Small tables with named rows and columns. After each table, cells are looked up by row and column.

Table nif
columns: zev, lazunot, mumarum, padut, fotut, pedaz, popib
kogili: [0.682, 0.871, 0.761, 0.746, 0.581, 0.663, 0.461]
kaz: [0.533, 0.663, 0.795, 0.338, 0.745, 0.772, 0.559]
nol: [0.840, 0.773, 0.772, 0.353, 0.203, 0.444, 0.631]
vev: [0.605, 0.562, 0.471, 0.787, 0.577, 0.393, 0.966]
nanur: [0.752, 0.666, 0.284, 0.693, 0.570, 0.403, 0.761]
meruru: [0.525, 0.681, 0.700, 0.682, 0.697, 0.617, 0.602]
paf: [0.439, 0.587, 0.778, 0.558, 0.841, 0.401, 0.515]
sobe: [0.845, 0.467, 0.525, 0.847, 0.867, 0.759, 0.486]
zope: [0.550, 0.891, 0.653, 0.499, 0.790, 0.493, 0.831]
por: [0.623, 0.662, 0.823, 0.565, 0.632, 0.824, 0.739]
lebozug: [0.752, 0.705, 0.692, 0.791, 0.696, 0.855, 0.627]
dif: [0.395, 0.574, 0.792, 0.735, 0.876, 0.557, 0.844]

What is the fotut of nol in nif? 0.203
What is the lazunot of zope in nif? 0.891
What is the fotut of vev in nif? 0.577
What is the zev of nanur in nif? 0.752
What is the zev of paf in nif? 0.439
What is the popib of kaz in nif? 0.559
What is the fotut of paf in nif? 0.841
What is the padut of meruru in nif? 0.682
What is the padut of lebozug in nif? 0.791
What is the mumarum of sobe in nif? 0.525
What is the mumarum of lebozug in nif? 0.692
What is the lazunot of lebozug in nif? 0.705
What is the pedaz of dif in nif? 0.557
What is the lazunot of sobe in nif? 0.467
What is the padut of nanur in nif? 0.693
What is the padut of sobe in nif? 0.847
What is the mumarum of kogili in nif? 0.761
What is the padut of por in nif? 0.565
What is the popib of kogili in nif? 0.461
Row with the largest zev: sobe

pamo
|  | nitubar | vil | feb | zum | vusap | gen | mugi | tagem | zapu |
|---|---|---|---|---|---|---|---|---|---|
| lar | 46 | 62 | 54 | 35 | 64 | 74 | 54 | 64 | 49 |
| vobe | 62 | 46 | 54 | 73 | 43 | 34 | 61 | 60 | 59 |
| buz | 49 | 43 | 59 | 58 | 38 | 50 | 57 | 64 | 54 |
| zup | 42 | 50 | 56 | 62 | 39 | 34 | 65 | 66 | 58 |
| ren | 59 | 40 | 56 | 74 | 41 | 39 | 57 | 62 | 61 |
| figun | 64 | 56 | 59 | 61 | 64 | 72 | 46 | 44 | 58 |
| vimovev | 50 | 40 | 61 | 57 | 43 | 56 | 55 | 62 | 55 |
| sebev | 43 | 56 | 61 | 36 | 54 | 62 | 60 | 68 | 50 |
| didesaf | 46 | 41 | 57 | 62 | 35 | 47 | 59 | 63 | 57 |
| muba | 65 | 30 | 60 | 99 | 25 | 20 | 59 | 55 | 66 |
| suneb | 55 | 43 | 56 | 73 | 41 | 41 | 57 | 54 | 60 |
| gufan | 46 | 61 | 58 | 34 | 61 | 70 | 56 | 63 | 50 |
| sigal | 48 | 40 | 54 | 63 | 33 | 45 | 59 | 64 | 56 |
| sidiru | 57 | 42 | 52 | 73 | 44 | 43 | 56 | 53 | 62 |

vimovev, gen -> 56
zup, tagem -> 66
suneb, feb -> 56
sidiru, feb -> 52
lar, nitubar -> 46
sigal, zum -> 63
zup, vusap -> 39
zup, zapu -> 58
ren, zum -> 74
ren, mugi -> 57
sidiru, vil -> 42
vimovev, vil -> 40
figun, tagem -> 44
didesaf, feb -> 57

Table gatutif
columns: sumeki, fas, zekor
salel: [67, 44, 67]
teb: [174, 40, 153]
zeriz: [171, 42, 149]
fol: [221, 39, 188]
puduku: [211, 37, 181]
veziboz: [192, 38, 167]
kot: [178, 41, 155]
reku: [190, 36, 167]
fumev: [70, 57, 42]
vodel: [117, 46, 105]

What is the sumeki of kot in gatutif?
178
What is the fas of reku in gatutif?
36
What is the zekor of fol in gatutif?
188
What is the zekor of fumev in gatutif?
42
What is the fas of fumev in gatutif?
57
What is the fas of zeriz in gatutif?
42
What is the zekor of puduku in gatutif?
181
What is the zekor of kot in gatutif?
155
What is the zekor of zeriz in gatutif?
149
What is the fas of teb in gatutif?
40
What is the fas of kot in gatutif?
41
What is the fas of veziboz in gatutif?
38
Row with the largest zekor: fol

dolo.tsv
	durigis	kototop	kiputu	dati	mig	saziz	rudufun
nezaki	-4.40	-4.42	1.28	-4.42	-4.37	-2.61	0.20
sib	6.91	6.46	-7.97	6.46	5.74	5.43	-7.72
tevura	1.82	0.80	-3.13	0.80	-0.47	6.91	-7.57

durigis of sib is 6.91
saziz of sib is 5.43
dati of sib is 6.46
mig of nezaki is -4.37
dati of tevura is 0.80
rudufun of sib is -7.72
durigis of nezaki is -4.40
kiputu of sib is -7.97
rudufun of nezaki is 0.20
mig of tevura is -0.47
rudufun of tevura is -7.57
kototop of nezaki is -4.42
saziz of tevura is 6.91
kototop of tevura is 0.80
kototop of sib is 6.46
mig of sib is 5.74
dati of nezaki is -4.42
kiputu of tevura is -3.13

vem.csv
,pokipi,zel,val,nubosak
tume,92,111,209,187
gufa,45,224,93,124
mal,115,66,233,241
kabufa,103,43,219,167
vov,94,68,55,177
nok,250,191,43,248
pabufo,186,203,174,66
ter,110,108,124,204
nasun,90,240,128,127
neza,220,249,218,194
ruda,149,58,207,221
gativus,82,111,99,170
zolef,80,55,163,110
nofike,75,49,227,239

nasun, val: 128
neza, val: 218
mal, nubosak: 241
vov, nubosak: 177
zolef, val: 163
nok, val: 43
gativus, pokipi: 82
nok, pokipi: 250
tume, zel: 111
ter, val: 124
vov, pokipi: 94
ruda, val: 207
tume, val: 209
pabufo, zel: 203

Table ruzu
|  | feg | puneko | pem | kataba |
|---|---|---|---|---|
| dus | 0.221 | -0.687 | -0.227 | -0.045 |
| seg | -0.344 | -0.114 | -0.222 | 0.113 |
| pafumiv | -0.183 | -0.290 | -0.246 | -0.655 |
| dev | -0.404 | -0.053 | -0.209 | 0.721 |
| nis | -0.591 | 0.131 | -0.215 | 0.594 |
| zitor | -0.360 | -0.104 | -0.232 | -0.212 |
| rupar | -0.076 | -0.387 | -0.239 | -0.639 |
| fiv | -0.632 | 0.175 | -0.220 | 0.280 |
| vosafa | 0.116 | -0.585 | -0.233 | -0.250 |

rupar, feg -> -0.076
seg, feg -> -0.344
pafumiv, kataba -> -0.655
dev, feg -> -0.404
zitor, feg -> -0.360
vosafa, puneko -> -0.585
dev, kataba -> 0.721

